These are the activations of a small neural network, seen along a few directions. Each row is one input.
In each table, some parts of the input vary, and every possible input appears once, in random order.
Descriptions start from the smaller parts, as in this example, which fits no table here: one of 5 places around a ring, together with either a single point or one of 9 places along a line or (one of 3 separate values, together with one of 4 places along a line).
Shared parts are said once, and a part with two or three values counts as separate values.
In the rows, zero is written as 128.

Other details of the inputs vary at random and push rows far along three fixed directions, the same in every table; ignore that.

A family of inputs:
row 1: [133 122 142 140 135 143 146 141 127  97 125 144 149]
row 2: [138 117 117 130 125 120 132 128 125 125 135 118 119]
row 3: [128 129 130 119 130 138 137 125 120 131 148 122 123]
row 4: [129 124 125 114 142 138 127 131 157 124 130 119 118]
row 5: [138 123 115 119 134 122 137 116 128 122 122 130 119]
row 6: [133 131 134 117 124 136 141 118 126 130 140 120 129]
row 7: [127 129 113 127 113 126 129 130 138 121 137 118 129]
row 8: [134 134 130 119 129 134 145 115 127 135 141 126 129]
row 9: [122 146 141 119 139 113 113 135 115 140 132 125 125]
row 10: [134 140 129 124 138 129 127 121 122 119 144 118 129]
row 11: [117 127 134 118 128 101 123 129 122 130 110 124 118]
row 12: [124 132 114 131 120 142 121 125 131 126 136 127 113]
row 13: [128 118 129 150 132 146 120 135 131 104 134 151 152]
row 14: [120 130 111 118 125 132 126 127 133 114 132 127 122]
row 15: [121 141 122 121 117 109 121 137 134 149 121 133 128]
row 16: [122 129 108 117 127 136 123 130 131 117 134 130 120]
row 17: [137 122 124 122 134 135 128 137 158 133 137 114 122]
row 18: [113 139 126 110 119 114 116 134 131 135 112 132 125]
row 19: [124 115 128 142 125 144 134 139 136  97 122 150 149]
row 20: [146 118 118 126 121 121 133 123 128 128 129 119 123]
row 21: [112 138 147 117 127 116 129 132 118 146 132 123 124]
row 22: [139 144 128 129 128 136 141 118 129 130 133 124 120]
row 23: [146 121 114 128 126 119 137 121 130 132 130 125 123]
row 24: [ 93 125 163 139 116 110 113 153 125 147 104 157 149]
row 25: [140 123 124 132 122 130 130 113 128 127 124 122 113]
row 26: [121 148 146 120 133 107 118 128 120 134 127 119 131]
row 27: [105 130 130 117 119 121 114 133 124 149 130 133 121]
row 28: [132 140 131 131 127 137 136 124 125 123 138 117 116]
row 29: [129 127 108 125 119 133 124 136 132 127 142 124 123]
row 30: [135 120 120 135 128 133 126 120 122 127 131 123 106]
row 31: [116 145 139 112 133 112 127 140 119 133 121 124 121]
row 32: [133 121 125 136 122 127 131 114 128 121 126 117 112]
row 33: [137 135 125 125 127 128 139 135 126 124 143 115 126]
row 34: [138 120 119 117 129 124 133 118 127 118 121 125 120]
row 35: [139 117 119 130 122 117 135 124 129 122 132 115 123]
row 36: [139 101 136 148 131 141 144 123 127 121 126 156 145]
row 37: [137 141 123 114 136 130 144 123 129 121 131 127 126]
row 38: [143 122 123 126 133 122 121 110 125 122 130 122 126]
row 39: [ 97 135  77 154 188 186 139 122  81 179  53  34 211]
row 40: [124 128 116 121 119 135 133 113 136 134 138 133 129]
row 41: [133 117 115 120 135 127 129 125 121 118 129 126 113]
row 42: [108 141 130 129 116 120 112 133 129 141 120 128 114]
row 43: [132 137 112 124 129 129 119 113 135 125 137 132 133]
row 44: [139 106 135 154 140 137 125 129 122 105 129 148 145]
row 45: [111 141 132 123 123 108 105 127 129 134 124 125 131]
row 46: [122 133 119 133 114 135 126 119 137 120 131 121 119]
row 47: [131 136 123 115 137 134 136 132 122 118 137 123 120]
row 48: [139 134 122 123 129 131 137 138 123 128 145 118 124]
row 49: [116 110 160 138 137 138 123 149 150 141 119 149 142]
row 50: [134 130 112 123 113 130 128 129 137 127 134 123 130]
row 51: [134 126 129 122 145 136 116 123 155 128 139 117 125]
row 52: [129 110 122 124 129 131 130 118 120 132 139 125 116]
row 53: [133 138 128 129 129 140 133 127 122 126 139 120 113]
row 54: [142 144 127 122 139 128 132 115 127 126 140 125 133]
row 55: [130 115 149 145 128 147 148 134 126 110 135 143 152]
row 56: [147 111 133 152 141 135 130 123 126 112 124 155 149]
row 57: [107 129 154 114 120  90 111 131 116 167 104 132 119]
row 58: [137 138 127 112 131 132 140 125 127 117 130 122 126]
row 59: [123 143 141 121 122 106 130 142 124 140 126 116 128]
row 60: [143 126 146 151 127 153 142 135 128 111 125 145 143]
row 61: [117 125 140 145 133 130 106 148 123 126 121 158 148]
row 62: [141 126 120 134 127 128 134 111 129 131 125 127 113]
row 63: [127 111 124 126 127 127 133 115 123 128 138 122 118]
row 64: [130 137 114 131 118 137 129 116 138 130 130 131 119]
row 65: [121 141 164 139 129 104 127 164 120 153 103 157 150]
row 66: [140 116 114 128 127 124 130 131 123 128 136 121 117]
row 67: [136 119 130 146 128 146 121 130 134 107 128 153 156]
row 68: [128 111 127 126 123 124 135 111 126 125 134 119 122]
row 69: [136 121 124 130 133 118 122 111 125 117 133 118 126]
row 70: [114 143 122 112 124 112 120 131 132 139 113 138 125]
row 71: [127 129 110 127 117 129 127 133 134 124 140 122 126]
row 72: [118 148 147 127 122 115 127 132 123 138 120 118 118]
row 73: [135 112 144 153 138 159 130 142 157 118 125 143 134]
row 74: [119 128 146 149 116 136 119 144 132 130 107 156 141]
row 75: [128 113 147 148 141 121 111 142 114 127 116 155 141]
row 76: [103 131 132 119 117 117 116 130 127 146 129 130 124]
row 77: [131 118 117 122 133 123 132 122 124 115 127 123 116]
row 78: [110 132 134 115 113 118 117 126 130 148 123 131 128]
row 79: [133 121 123 136 126 130 129 117 125 124 129 120 109]
row 80: [130 145 140 116 122 110 129 141 123 145 123 120 129]
Description of these inputs: one of 5 separate values, together with either a single point or (one of 3 separate values, together with one of 5 places along a line).
The inputs of row 72 and row 55 match in every part but the choice among 5 separate values. If row 25 is changed in the same way as row 72 into row 55, which row does it become?
> row 57
The inputs of row 70 and row 64 match in every part but the choice among 5 separate values. If row 5 is changed in the same way as row 70 into row 64, which row does it become?
> row 62
The inputs of row 29 and row 61 match in every part but the choice among 5 separate values. If row 65 is changed in the same way as row 29 into row 61, which row does it become?
> row 54
Which other rows does row 50 become when the place on the line of 5 takes its other values? List them by row number.
> row 7, row 15, row 29, row 71
Which other rows does row 6 become when the choice among 3 separate values takes its other values? List them by row number.
> row 57, row 78

A family of inputs:
row 81: [130 118 110 131 128 163 138 113 148 124 138 122 140]
row 82: [130 134 148 127 122  96 113 129 125 124 123 155 125]
row 83: [132 132 104 117 118 127 137 101 118 130 147 102 102]
row 84: [124 128  92 121 119 143 130 121 135 115 141 114 121]
row 85: [133  81 141 167 144 135 124 158 136 112  90 166 152]
row 86: [ 93 128 101 123 130 132 117 140 113 154 101 100 146]
row 87: [126 113 160 142 132 117 113 138 116 121 131 162 137]
row 88: [131 126 151 133 133 113 117 125 125 137 121 154 138]
row 89: [149 135 118 124 145 142 140 114 134 121 142 102 132]
row 90: [149 137 124 111 119 119 144 126 130 104 158 127 104]
row 91: [130 134 100 117 130 142 119 107 148 127 143 104 122]
row 92: [113 119 120 152 138 136 131 138  99 135  95 127 158]
row 93: [147 126 109 125 116 126 137 107 126 111 141 126 121]
row 94: [133 135 103 121 123 140 120 119 145 105 142 125 117]
row 95: [135 143 165 119 110  97 132 144 134 135 136 150 112]
row 96: [141 125 113 126 131 127 129 109 122 102 147 127 117]
row 97: [109 126 115 135 151 142 142 148  95 149  92  92 166]
row 98: [125 148 138 125 142 117 125 143 117 133 109 119 133]
row 99: [135 125 113 136 109 153 134 126 145 109 144 137 120]
row 100: [124 148 133 118 142 110 126 136 121 143 109 110 137]
row 101: [124 151 131 111 127 102 131 137 119 149 113 109 126]
row 102: [102 137 139 122 119 120 110 136 136 146 127 130 114]
row 103: [123 136 155 125 118 104 117 120 127 143 127 141 115]
row 104: [143 122 108 138 142 148 132 101 125 120 132 109 140]
row 105: [141 139 113 116 109 123 134 101 125 124 149 114  94]
row 106: [140 115 115 137 157 164 146 125 118 115 137 101 153]
row 107: [125 144 131 112 132 110 137 137 118 151 110 117 137]
row 108: [106 148 114 116 115 115 110 137 128 147 109 118 119]
row 109: [120 119 111 119 123 151 128 115 139 122 152 111 119]
row 110: [124 148 155 124 132 120 129 139 124 144 120 122 119]
row 111: [123 121 102 117 133 147 119 114 137 122 150 106 124]
row 112: [126 143 156 113 131 111 133 132 130 152 125 127 124]
row 113: [118 138 160 118 103 104 107 136 154 134 140 161 106]
row 114: [120 141 151 125 117 112  98 141 146 128 133 157 112]
row 115: [146 131 125 126 145 142 139 122 129 112 151 114 123]
row 116: [118 105 147 157 126 137 134 145 106 128 114 153 155]
row 117: [127 130  73 152 182 198 154 114 103 143  91  43 179]
row 118: [115 132 135 124 130 123 109 133 143 146 119 141 139]
row 119: [121 133 147 121 125 110 122 116 123 152 120 135 124]
row 120: [150 136 115 110 139 130 145 115 134 115 143 114 129]
row 121: [109 136 118 119 132 121 113 133 135 145 107 128 144]
row 122: [102 127 123 143 144 144 111 142 127 143 107 123 150]
row 123: [150 128 138 127 117 132 151 130 134 103 162 139 109]
row 124: [147 121 129 131 130 131 126 109 129 103 158 140 113]
row 125: [149  83 127 148 130 149 138 124 152 107 132 140 115]
row 126: [103 128 135 118 108 113 114 142 131 144 132 136 117]
row 127: [136 123 108 113 130 122 127 105 117 110 150 114 115]
row 128: [143 128 103 133 123 140 138 111 117 110 131 119 124]
row 129: [182  34 163 216 124 182 158 175 157  32 129 249 175]
row 130: [129 151 165 108 120  96 125 133 136 145 136 131 105]
row 131: [150 136 115 127 128 142 149 128 126 106 137 118 125]
row 132: [126 137 150 130 140 114 128 151 119 122 121 141 135]
row 133: [144 132 123 104 133 120 136 122 127 106 159 114 112]
row 134: [125 132 142 144 139 126 113 129 115 135 110 136 137]
row 135: [127 130 109 117 106 134 130 119 144 118 158 125 101]
row 136: [ 84 138 155 141 141 108 108 144  96 181  78 120 143]
row 137: [146 118 132 126 122 140 153 131 126 107 158 128 123]
row 138: [141 135 123 120 119 131 130  99 129 120 149 117  98]
row 139: [117 124 159 124 120 106 116 128 116 137 135 144 114]
row 140: [143 125 110 120 117 131 144  99 127 129 143 120 119]
row 141: [109 104 115 162 147 154 137 143  89 136  85 120 183]
row 142: [123 133 157 115  94  99 116 141 153 134 142 177 109]
row 143: [121 127 124 131 129 117 129 126 111 146 101 132 147]
row 144: [ 95 135 146 157 150 118 108 155  93 159  59 135 170]
row 145: [142  67 162 188 146 150 125 166 143 103  97 191 163]
row 146: [106 141 112 119 118 116 114 135 131 150 107 116 133]
row 147: [107 140 118 122 129 118 108 135 135 142 108 122 138]
row 148: [139 120 131 124 137 149 149 122 125 115 152 110 127]
row 149: [132 140 162 115  95  79 116 126 133 135 143 163  93]
row 150: [113 139 124 110 111 106 115 135 138 146 119 139 125]
row 151: [134 130 111 119 104 134 131 116 152 120 153 128 110]
row 152: [151 135 125 111 120 129 154 116 137 124 153 121 115]
row 153: [144 138 115 127 128 147 152 122 125 122 138 103 120]
row 154: [125 138 169 125 127 112 129 145 127 132 135 144 115]
row 155: [122 111 131 121 116  96 117 135 138 155 110 125  93]
row 156: [125 126  97 126 131 147 125 121 138 107 140 119 128]
row 157: [143 127 101 130 162 165 151 111 124 134 123  86 158]
row 158: [144 123 103 125 138 137 137 101 124 116 132 119 138]
row 159: [113 141 152 123 109 116 107 138 145 135 131 150 107]
row 160: [ 97 128 114 123 137 127 109 140 121 142 109 113 144]
The inputs of row 90 and row 115 match in every part but one. If row 146 is changed in the same way as row 90 into row 115, which row does it become?
> row 91
The inputs of row 92 and row 83 match in every part but one. If row 141 is changed in the same way as row 92 into row 83, which row does it become?
> row 116
The inputs of row 138 and row 105 match in every part but one. If row 110 is changed in the same way as row 138 into row 105, which row does it become?
> row 153
What is each input in this table made of?
> one of 5 places around a ring, together with either a single point or (one of 3 separate values, together with one of 5 places along a line)
Start at row 142 and move only the place on the line of 5, one step at a time. The first step leads to row 151. Which rows follow, in order?
> row 99, row 135, row 126
Which other rows does row 101 become when the choice among 3 separate values takes its other values? List them by row number.
> row 93, row 146
Start at row 156 and move only the place on the ring of 5, one step at a time. The first step leads to row 122. Which rows follow, in order?
> row 102, row 135, row 84
